A small network was shown many inputs. Here are its activations along a few directions, one row for each input.
Each table varies a few parts of the input and shows all the possible inputs, shuffled.
Descriptions start from the smaller parts, as in this example, which fits no table here: one of 6 places along a line, together with either a single point or one of 9 places around a ring or (one of 2 separate values, together with one of 5 places around a ring).
Shared parts are said once, and a part with two or three values counts as separate values.

Other details of the inputs shift rows strongly along two fixed directions, in all tables alike. That doesn't count.

Table:
row 1: [ -9  12   1  -1  -9 -11 -29  -7  -6  11  14]
row 2: [-11  18  -2  -4  -4 -20 -33  -1  -5  10   9]
row 3: [-10  13   5  -1  -7 -17 -26  -5  -5  13   6]
row 4: [ 11 -45 -13  28  26   2  -2  22  -4  -5   9]
row 5: [ 12 -15  -4  -2   4   9  33 -10  18  -2  -8]
row 6: [ -6  21   8  -1  -2  -9 -25   3 -14  -4   1]
row 7: [  4 -12  -5   3   2  19  37  -1  10   3  -5]
row 8: [-12  21   1  -3  -5 -15 -34   8 -22 -10   5]
row 9: [ -8  14   9 -13 -13   7  27 -13  14  11 -11]
row 10: [ -1  12   7 -19 -11   7  26 -20  15  11   0]
row 11: [  7 -45  -7  33  21  -3 -14  21 -11   2   7]
row 12: [ 14 -20  -3  -4   1   9  32 -14  17   1  -6]
row 13: [ 12  -6   8   1   8  20  30   1   4  -6 -13]
row 14: [  8 -42 -12  29  28   0 -11  22  -2  -3   3]
row 15: [-17  22  -5   3  -9 -19 -43   7  -9   6  12]
row 16: [ -3  23  12 -15 -10  15  27  -3   5  -3 -15]
row 17: [ -5  18   9  -3  -6 -13 -33   0 -18  -2   5]
row 18: [ -1  23   7 -20 -13  12  25   1   1  -4 -10]
row 19: [ 17 -48 -14  31  18  -3 -18   9  -4  -5   8]
row 20: [-13  17  -4  -3  -6 -20 -30   2  -3   1  10]
row 21: [-17  20   1   0  -5 -21 -41   7  -8   5  15]
row 22: [ 19 -43  -4  29  27  14   4  31 -12 -15  -2]
row 23: [ 23 -44  -8  25  30  12  -2  23  -7 -20  -3]
row 24: [  6  15   7 -24 -11  13  27 -16   7  -7 -12]
row 25: [ -2  16   1 -14 -10  12  30 -17  17   9  -6]
row 26: [ 10 -21   3  -3   6  17  36 -13  15   8  -6]
row 27: [-14  15  -3  -4  -5 -18 -25   0  -2   4   5]
row 28: [  2  18   9 -21 -10   9  20 -17   3  -6 -10]
row 29: [ 10 -15  -3   0   2  16  27 -10  14   6  -3]
row 30: [ -4  20   2  -8  -8 -19 -48   6 -18  -5   9]
row 31: [  0  12   2 -21 -11   1  21 -22  15   6  -1]
row 32: [ -5  24   6  -3  -5 -13 -38  10 -16  -2   5]
row 33: [-12  17  -6   1 -13 -18 -32   0  -5   1   6]
row 34: [ -8  17   8 -13 -14   3  20 -11  13   9  -5]
row 35: [ -9  17  -4  -4  -4 -22 -32  -3  -3   3  12]
row 36: [-18  18  -2   4 -10 -18 -40   6 -15   8  17]
row 37: [ -9  14   6 -16 -11   8  30 -11   9  11  -4]
row 38: [ -7  24  10 -15  -9   9  19  -7   2  -7 -13]
row 39: [-11  18   6 -15  -9   5  19 -10  12  10  -6]
row 40: [-14  15   1   5 -14 -14 -28   2 -12  10  11]
row 41: [-12  15  -7   1 -14 -19 -30   1 -10   3  10]
row 42: [  9 -44 -14  30  23  -7 -18  19  -4  -7   2]
row 43: [  0  11   2 -20 -15  -3  15 -23  12  10  -6]
row 44: [  9  -6   5   0   9  15  26  -4   2 -11 -12]
row 45: [-13  17  -6   0  -8 -13 -26   0  -3   1   7]
row 46: [ 13 -40  -2  32  29  10  -3  25 -12 -18  -4]
row 47: [ -7  15   2 -18 -10   6  30 -10  10  10  -6]
row 48: [  9 -16  -3  -2   9  13  37 -11  17   1 -10]
row 49: [ 10 -20   3   4  -1  18  32 -14  13   9  -6]
row 50: [ -2  12   4 -20 -11   3  21 -19  13  14  -4]
row 51: [-11  19  -6   1  -8 -20 -40  -3  -7   4  13]
row 52: [ -2  14   1 -18 -12   0  21 -19  14   7  -9]
row 53: [ 11 -39  -8  31  29   4 -17  26 -14 -23  -1]
row 54: [ -2  12   9 -16 -16   1  17 -20  11  14  -1]
row 55: [ 19 -13   5  -7   5  23  36  -1   8  -8 -13]
row 56: [ -3  19   9  -4  -7 -12 -33   3 -17   0   5]
row 57: [-15  18  -6  -2  -7 -27 -40   5 -12   3  17]
row 58: [ -7  12  -4  -3 -10 -16 -31  -9  -4   6  12]
row 59: [  4 -15   2   3   1  12  34  -2   9   5  -4]
row 60: [ -9  12  -2  -7  -7 -23 -36  -8  -6   9  11]
row 61: [ 12  -8   1  -4   8  18  28  -2   6 -14 -13]
row 62: [ 19 -43  -7  28  32  11  -1  17  -9 -21  -3]
row 63: [-12  13  -5  -3 -11 -23 -29   1 -10   6   7]
row 64: [-15  17   0   2  -8  -8 -25   2  -4   6   9]
row 65: [  3  15  12 -20  -9  12  29 -18   5  -3 -13]
row 66: [  8  -7   6   1   4  20  34   7  -1  -7 -12]
row 67: [ -6  15  -2 -14 -14  10  34 -14  12   4  -5]
row 68: [-12  15  -5  -3 -11 -26 -34   3 -10   3  12]
row 69: [ -8  23   6  -3  -5  -8 -30  15 -13  -5   1]
row 70: [-11  17   0   1  -7 -10 -27  -3  -5   9  11]
row 71: [ 23 -43  -3  27  26   7 -14  24 -13 -12   2]
row 72: [ -2  26   8 -19 -11  11  18   1   5  -6 -12]
row 73: [  0  14   3 -20 -11   3  21 -18  15  10  -1]
row 74: [  8  -8   0  -4   5  18  32   4   1 -15 -11]
row 75: [  8  -7   1  -4   6  20  30   4   7 -17 -15]
row 76: [ 11 -15  -6   3   1  14  32 -11  16  -1  -9]
row 77: [-15  15  -5  -3  -7 -24 -34   3 -12   6  12]
row 78: [ 11 -40  -6  32  28   3 -14  26 -20 -18   2]
row 79: [  9 -40 -13  30  27  -3 -16  24  -2  -6   9]
row 80: [ 11 -47  -9  29  26   6   4  20  -3  -4   9]
row 81: [ 12 -44  -8  36  21   3 -14  13  -5   0   7]
row 82: [  9 -16   3   2   4  14  34  -9  15   5  -6]
row 83: [ -1  15   3 -18  -7   8  31 -16  18   8  -5]
row 84: [ -6  17   0 -17 -14  -1  19 -12  15   2  -7]
row 85: [ -7  20   0  -7  -7 -11 -28  13 -17  -8   5]
row 86: [ -2  22   4  -7  -4  -8 -26   9 -11  -5   2]
row 87: [ 12 -45  -7  29  29   3  -7  14  -2   0   6]
row 88: [ -2  10  10 -16 -15   3  20 -22  11  17  -6]
row 89: [  9  -6   1  -4   6  21  30   7   7 -15 -14]
row 90: [ -9  16   2  -3  -4 -15 -25  -2  -3   8  13]
row 91: [ 13 -40  -3  33  27   7  -7  27 -19 -16   1]
row 92: [ -7  15   6  -9 -16  13  31 -14  15   9 -10]
Description of these inputs: one of 4 places along a line, together with either one of 8 places around a ring or (one of 3 separate values, together with one of 5 places along a line).
The inputs of row 88 and row 11 match in every part but the place on the line of 4. If row 73 is changed in the same way as row 88 into row 11, which row does it become? -> row 4
The inputs of row 55 and row 72 match in every part but the place on the line of 4. If row 54 is changed in the same way as row 55 into row 72, which row does it become? -> row 34
Change only the place on the line of 5 in row 41. List by row number the other rows that result. -> row 7, row 36, row 40, row 67
Start at row 24 and move only the place on the ring of 8, one step at a time. The first step leads to row 30. Which rows follow, in order? -> row 55, row 71, row 56, row 17, row 65, row 28
Change only the choice among 3 separate values in row 48. List by row number the other rows that result. -> row 35, row 51
Change only the place on the line of 4 in row 77. List by row number the other rows that result. -> row 27, row 48, row 60

Table:
row 93: [  0  20   7 -15  -9  16  35  -2  13  -2 -10]
row 94: [ -6  28   4 -24 -18  -1  11 -14  10  14   5]
row 95: [ 14 -38   1  15  12  28  58  -5  13   1 -15]
row 96: [  0  23  14  -9   0 -11 -38   0 -11   3   6]
row 97: [ 13 -48  -7  34  21  12  11   8   2  -4  -3]
row 98: [-14  19   0   1  -6 -17 -38   0   0  10  10]
row 99: [ -3 -13  -3  20  13  -8 -24  11  -1   6   8]
row 100: [  1  20  12 -12  -1 -17 -36  -3 -13  -4   2]
row 101: [ 13 -34  -9  23  29  20  12  19  -2 -13  -2]
row 102: [  8 -33  -8  13  17  -6  -3  11  -6  -4   6]
row 103: [ 10  -5  10   9   7  -4 -30   3 -17  -6   3]
row 104: [ 19 -28  -2   5  14  26  58   6  15 -17 -18]
row 105: [-10  38   1 -31 -24  -5  14 -26  17   7  -6]
row 106: [  3  -9  -1  12   1  -1 -20  17 -16  -6  -2]
row 107: [ -4 -13  -1  19  13  -8 -21  13  -6   7   9]
row 108: [  7 -10   0  -4   8  19  40   0  10 -16 -13]
row 109: [  6 -18 -10  14   3  -6 -24   3  -8  -1  11]
row 110: [-13  27   5 -19 -15  -7  12 -18  12   7  -8]
row 111: [  2  -7   0   3  -5  11  21 -13  12   3  -8]
row 112: [ 11 -29 -11  21  17   3 -10  10   6   1   7]
row 113: [ -4  14   6 -18 -18   6  27 -16   4   8  -2]
row 114: [  7 -30  -5  16  17   0  -4  15  -3   3  11]
row 115: [-14  35  10 -33 -21  -4  27 -21   8  11  -7]
row 116: [-16  37   2 -10 -16  -9 -27  -4 -17  -3   4]
row 117: [ -8  15  -3  -3 -16 -19 -36  -2 -14   7  16]
row 118: [ -1   8   2  -3  -1   1 -11  15  -6   0  -3]
row 119: [-13  42  11 -27 -26   9  24 -17   4  -3  -9]
row 120: [  0  13   0 -18  -2  18  42 -11   9 -10 -16]
row 121: [  4 -17 -10  18   3  -7 -25   3  -5   0   8]
row 122: [-15  16   3  -1 -12 -20 -34   0 -18  10  12]
row 123: [ 12 -48  -7  28  28   5  14  12   1  -5  -3]
row 124: [-10   8   3  -1  -1 -11 -17   5  -7  12  10]
row 125: [  4 -15 -10   8   7 -17 -26   8  -9  -2  13]
row 126: [  6  -1   1 -10  -1  10  25   4   4  -7 -17]
row 127: [ -4  -1  -1  11  10  -4 -25  18 -10  -8   8]
row 128: [  1   3   1 -13  -5  11  39 -19  23   1 -15]
row 129: [  2  -4  -9  -3   0 -10 -13  -3   2  -2   6]
row 130: [ -8  17  -5  -5  -7 -18 -40   0  -4   8  17]
row 131: [  1  17   7 -12 -16  16  36  -7   6  -6 -12]
The inputs of row 122 and row 124 match in every part but one. If row 109 is changed in the same way as row 122 into row 124, which row does it become? -> row 130
What do these inputs look like to the network? -> one of 3 separate values, together with either a single point or one of 4 places along a line or one of 8 places around a ring
Change only the choice among 3 separate values in row 114. List by row number the other rows that result. -> row 102, row 113
